These are the activations of a small network on made-up records, seen along a few directions, one row for each record.
Each row is followed by the record's values for the fields Gibad, Muzan, Kikug, Zutik, Nage, Biva.
Not every record has every field; a missing one is left out.
Other fields move the rows too, some of them a lot.
In the rows, 500 means zero.
Random noise pushes rows far along 10 fixed directions. That doesn't count. These rows show it; they differ only by the noise:
[483 376 692 478 569 476 335 503 519 582 378 630 550 467 658 285 392 437
 496 744 505 457 376 611]
[621 592 594 506 408 639 414 282 717 388 493 638 425 612 476 656 606 627
 498 476 451 568 422 459]
[516 521 447 557 531 601 549 396 277 618 347 610 479 456 486 624 520 433
 543 429 500 547 578 598]
[501 554 598 516 541 329 420 501 506 578 574 464 525 498 510 439 552 487
 400 497 507 509 507 456]
[459 539 517 532 607 371 415 567 474 551 559 388 525 485 680 393 482 565
 401 495 526 550 425 454]
[483 517 387 584 493 796 589 305 313 498 293 701 513 552 547 812 470 529
 614 395 422 672 485 550]
[642 556 508 456 425 587 534 442 590 508 485 525 396 515 529 483 655 488
 431 492 598 434 393 551]
[560 651 446 467 645 444 602 559 385 406 512 367 496 564 523 540 584 558
 343 388 490 552 428 412]
[676 806 431 537 807 528 730 856 759 355 521 731 498 657 432 686 389 466
 401 448 618 577 514 478]
[461 572 590 541 418 564 518 353 616 554 580 623 570 626 742 583 560 587
 516 542 498 630 230 464]
[510 451 566 534 420 459 415 459 455 544 482 446 463 383 441 404 486 468
 495 615 500 447 525 532]
[462 549 651 603 347 423 532 358 462 620 561 640 570 467 295 627 507 398
 574 601 431 544 578 492]

[384 330 538 596 422 494 442 661 530 544 493 555 586 363 423 472 226 378
 595 700 506 463 608 486]  (Gibad m1; Kikug b1; Zutik k5; Nage d4)
[633 448 423 383 517 621 555 645 524 317 421 366 385 449 386 416 489 492
 415 596 622 301 466 528]  (Gibad m2; Kikug b2; Zutik k2; Nage d1)
[609 523 650 392 664 426 414 631 705 387 459 631 478 573 379 463 453 444
 345 575 579 418 571 448]  (Gibad m1; Kikug b1; Zutik k1; Nage d4)
[402 337 398 383 372 572 666 580 465 409 505 387 641 580 554 537 538 399
 346 530 524 479 283 375]  (Gibad m1; Kikug b1; Zutik k1; Nage d1)
[391 377 360 569 348 359 447 705 647 435 655 356 596 464 285 594 378 446
 334 484 547 485 625 255]  (Gibad m1; Kikug b2; Zutik k2; Nage d1)
[386 405 596 509 574 337 502 525 467 749 488 726 674 571 503 469 503 263
 529 417 487 586 668 562]  (Gibad m3; Muzan n2; Kikug b1; Zutik k2; Nage d3; Biva e4)
[459 452 514 564 461 614 334 297 326 582 388 492 439 366 483 569 444 566
 637 526 456 494 643 579]  (Gibad m1; Kikug b1; Zutik k3; Nage d1)
[418 411 479 525 571 591 518 660 435 422 430 588 557 487 312 642 272 371
 638 535 388 466 625 473]  (Gibad m1; Kikug b2; Zutik k4; Nage d4)
[551 513 409 537 486 496 575 552 450 448 443 490 400 414 322 500 480 448
 516 472 535 471 682 556]  (Gibad m3; Muzan n2; Kikug b1; Zutik k2; Nage d4)
[551 533 610 420 540 599 702 484 250 599 390 567 560 472 595 386 511 373
 605 713 519 363 251 693]  (Gibad m2; Kikug b2; Zutik k4; Nage d3; Biva e5)
[492 296 349 480 522 623 382 639 502 490 433 402 482 443 592 410 460 447
 491 348 520 409 502 518]  (Gibad m2; Kikug b2; Zutik k4; Nage d3; Biva e2)
[462 481 524 577 393 732 522 442 520 551 412 638 458 396 473 595 353 463
 826 667 518 461 531 685]  (Gibad m2; Kikug b2; Zutik k4; Nage d3; Biva e5)
[486 297 430 495 409 610 310 524 678 418 422 588 485 497 438 516 400 465
 508 415 455 526 649 493]  (Gibad m3; Muzan n2; Kikug b1; Zutik k2; Nage d4)
[578 612 663 425 556 518 383 363 731 410 547 665 484 669 461 633 627 589
 464 413 420 555 521 446]  (Gibad m1; Kikug b1; Zutik k5; Nage d1)
[458 503 344 511 448 603 595 664 655 478 520 449 452 459 697 410 428 568
 456 645 748 472 332 513]  (Gibad m1; Kikug b2; Zutik k2; Nage d2)
[552 676 457 556 317 737 636 271 642 691 560 607 302 492 745 582 731 626
 714 443 726 536 442 655]  (Gibad m1; Kikug b1; Zutik k5; Nage d3; Biva e4)
[465 483 434 577 301 635 471 303 455 384 527 395 455 473 421 698 490 646
 520 510 437 589 496 389]  (Gibad m1; Kikug b1; Zutik k1; Nage d1)
[576 492 681 492 381 489 554 335 506 526 504 663 553 553 475 464 550 453
 485 640 449 445 333 542]  (Gibad m3; Muzan n2; Kikug b1; Zutik k2; Nage d1)
[530 486 440 461 469 516 583 550 459 574 520 439 513 486 622 432 609 457
 439 464 628 420 337 505]  (Gibad m2; Kikug b2; Zutik k4; Nage d3; Biva e2)
[629 580 425 643 477 571 344 385 589 413 510 469 342 420 583 549 461 790
 510 450 458 579 503 501]  (Gibad m3; Muzan n2; Kikug b1; Zutik k5; Nage d1)
[557 416 367 399 562 605 590 651 500 608 407 678 549 633 551 611 606 254
 352 337 651 404 448 542]  (Gibad m1; Kikug b2; Zutik k4; Nage d1)
[516 704 708 463 742 355 545 429 411 572 511 763 703 733 346 767 566 395
 485 326 337 585 606 439]  (Gibad m2; Kikug b2; Zutik k4; Nage d3; Biva e5)
[591 468 358 451 618 692 691 627 271 249 265 385 474 418 433 488 355 512
 526 611 404 444 447 541]  (Gibad m1; Kikug b1; Zutik k5; Nage d3; Biva e5)
[449 555 487 580 333 469 641 515 553 590 650 587 569 509 363 704 496 421
 496 533 614 493 504 433]  (Gibad m2; Kikug b2; Zutik k2; Nage d1)
[402 491 539 577 585 486 482 648 598 543 533 571 558 500 678 418 317 515
 578 610 527 587 452 532]  (Gibad m3; Muzan n2; Kikug b1; Zutik k5; Nage d4)
[454 522 363 556 403 777 574 460 568 310 491 457 465 497 646 629 401 702
 617 590 473 623 347 480]  (Gibad m1; Kikug b1; Zutik k5; Nage d1)
[581 428 463 426 606 562 593 658 337 497 292 630 548 466 445 464 392 289
 494 521 465 378 515 625]  (Gibad m2; Kikug b2; Zutik k4; Nage d1)
[576 563 473 580 446 697 448 604 792 521 547 620 364 443 592 558 364 599
 578 647 724 402 396 550]  (Gibad m1; Kikug b2; Zutik k3; Nage d1)
[642 745 639 573 543 384 663 366 537 696 598 828 517 619 356 665 648 365
 540 398 473 520 588 598]  (Gibad m3; Muzan n2; Kikug b1; Zutik k2; Nage d1)
[486 506 447 584 597 352 516 706 491 740 533 575 552 416 434 456 429 317
 498 406 553 473 739 586]  (Gibad m3; Muzan n2; Kikug b1; Zutik k5; Nage d3; Biva e5)
[574 757 507 426 796 428 675 572 293 408 439 457 479 528 431 500 486 576
 477 567 492 547 520 528]  (Gibad m1; Kikug b2; Zutik k2; Nage d3; Biva e5)
[470 499 387 545 413 620 544 624 829 624 633 504 382 490 799 403 562 518
 614 495 759 512 447 594]  (Gibad m1; Kikug b1; Zutik k5; Nage d3; Biva e4)
[461 498 472 506 618 605 407 477 565 371 416 546 455 572 586 558 386 662
 560 485 462 650 533 483]  (Gibad m3; Muzan n1; Kikug b2; Zutik k2; Nage d4)
[298 351 463 499 429 516 605 604 231 611 482 415 578 384 382 538 371 312
 644 589 470 438 575 518]  (Gibad m1; Kikug b2; Zutik k3; Nage d4)
[420 432 438 500 283 491 585 449 554 439 607 443 603 563 508 539 547 524
 422 489 444 562 389 357]  (Gibad m3; Muzan n2; Kikug b1; Zutik k2; Nage d1)
[531 648 508 499 446 567 504 311 542 483 569 503 460 609 523 678 641 644
 525 346 393 581 465 429]  (Gibad m1; Kikug b2; Zutik k5; Nage d1)
[559 591 438 556 549 519 609 412 264 662 474 616 547 525 518 672 596 430
 473 329 501 534 495 555]  (Gibad m2; Kikug b2; Zutik k4; Nage d1)
[440 499 612 437 565 447 331 395 584 348 575 322 510 614 687 431 527 732
 497 507 413 604 337 360]  (Gibad m2; Kikug b2; Zutik k2; Nage d3; Biva e4)

Which values does each new row have?
[580 449 444 382 513 679 619 565 632 422 385 717 552 635 337 708 525 300
 442 396 520 477 579 479]  (Gibad m1; Kikug b1; Zutik k1; Nage d3; Biva e5)
[409 468 593 462 587 474 391 444 392 580 499 519 577 573 518 613 512 465
 558 384 444 494 558 477]  (Gibad m2; Kikug b2; Zutik k4; Nage d4)
[545 566 498 597 517 632 525 387 435 406 432 610 497 525 553 585 377 656
 593 594 407 629 418 542]  (Gibad m3; Muzan n2; Kikug b1; Zutik k2; Nage d1)
[605 710 512 566 489 433 505 569 769 510 760 443 389 492 516 532 541 637
 461 511 655 490 484 434]  (Gibad m1; Kikug b1; Zutik k1; Nage d1)
[287 617 312 720 391 623 593 338 229 547 580 321 521 363 654 685 335 768
 745 524 461 704 450 463]  (Gibad m2; Kikug b2; Zutik k2; Nage d3; Biva e5)
[549 496 555 517 414 576 601 616 790 316 532 645 550 546 340 490 405 472
 543 683 441 538 452 483]  (Gibad m3; Muzan n2; Kikug b1; Zutik k5; Nage d3; Biva e2)
[534 584 637 439 411 582 695 513 754 338 538 740 606 686 409 614 493 475
 524 731 521 526 230 436]  (Gibad m2; Kikug b2; Zutik k2; Nage d3; Biva e2)
[664 554 465 548 445 661 696 558 626 254 415 655 509 533 269 627 410 503
 519 600 399 535 438 468]  (Gibad m3; Muzan n2; Kikug b1; Zutik k5; Nage d3; Biva e2)
[505 458 626 438 544 477 543 359 375 567 390 691 624 603 479 494 558 372
 481 519 386 513 479 577]  (Gibad m3; Muzan n2; Kikug b1; Zutik k2; Nage d1)
[546 569 503 499 514 388 549 584 394 569 592 439 554 497 471 478 539 435
 432 421 498 432 480 486]  (Gibad m2; Kikug b2; Zutik k4; Nage d1)
[558 659 508 597 468 514 626 448 587 321 586 551 538 594 437 635 442 636
 483 540 398 589 378 395]  (Gibad m3; Muzan n2; Kikug b1; Zutik k2; Nage d1)
[457 552 471 447 460 476 597 441 250 679 596 299 459 436 642 460 694 499
 461 456 633 410 371 541]  (Gibad m1; Kikug b1; Zutik k3; Nage d1)
[360 338 539 394 451 520 661 506 290 433 447 420 669 575 469 503 485 351
 527 593 413 506 358 431]  (Gibad m2; Kikug b2; Zutik k2; Nage d3; Biva e4)
[421 546 658 518 792 229 309 583 292 525 530 360 608 483 429 454 381 531
 443 513 407 457 644 424]  (Gibad m2; Kikug b2; Zutik k4; Nage d1)
[575 562 446 605 460 553 615 480 434 534 476 543 436 429 471 499 493 503
 573 567 496 500 532 628]  (Gibad m3; Muzan n2; Kikug b1; Zutik k5; Nage d1)
[304 400 490 565 423 621 482 431 283 396 488 328 602 456 627 512 328 624
 716 607 325 612 373 426]  (Gibad m2; Kikug b2; Zutik k4; Nage d3; Biva e4)
[560 492 552 491 531 413 406 467 456 553 523 477 466 519 490 457 594 490
 427 380 473 473 568 505]  (Gibad m3; Muzan n2; Kikug b1; Zutik k5; Nage d4)
[480 430 295 621 535 712 490 431 335 551 353 534 452 414 702 537 382 570
 602 430 493 571 488 628]  (Gibad m3; Muzan n2; Kikug b1; Zutik k2; Nage d1)
[331 455 480 670 328 431 296 432 719 605 777 379 544 517 820 492 470 716
 515 454 514 654 386 367]  (Gibad m3; Muzan n2; Kikug b1; Zutik k5; Nage d1)
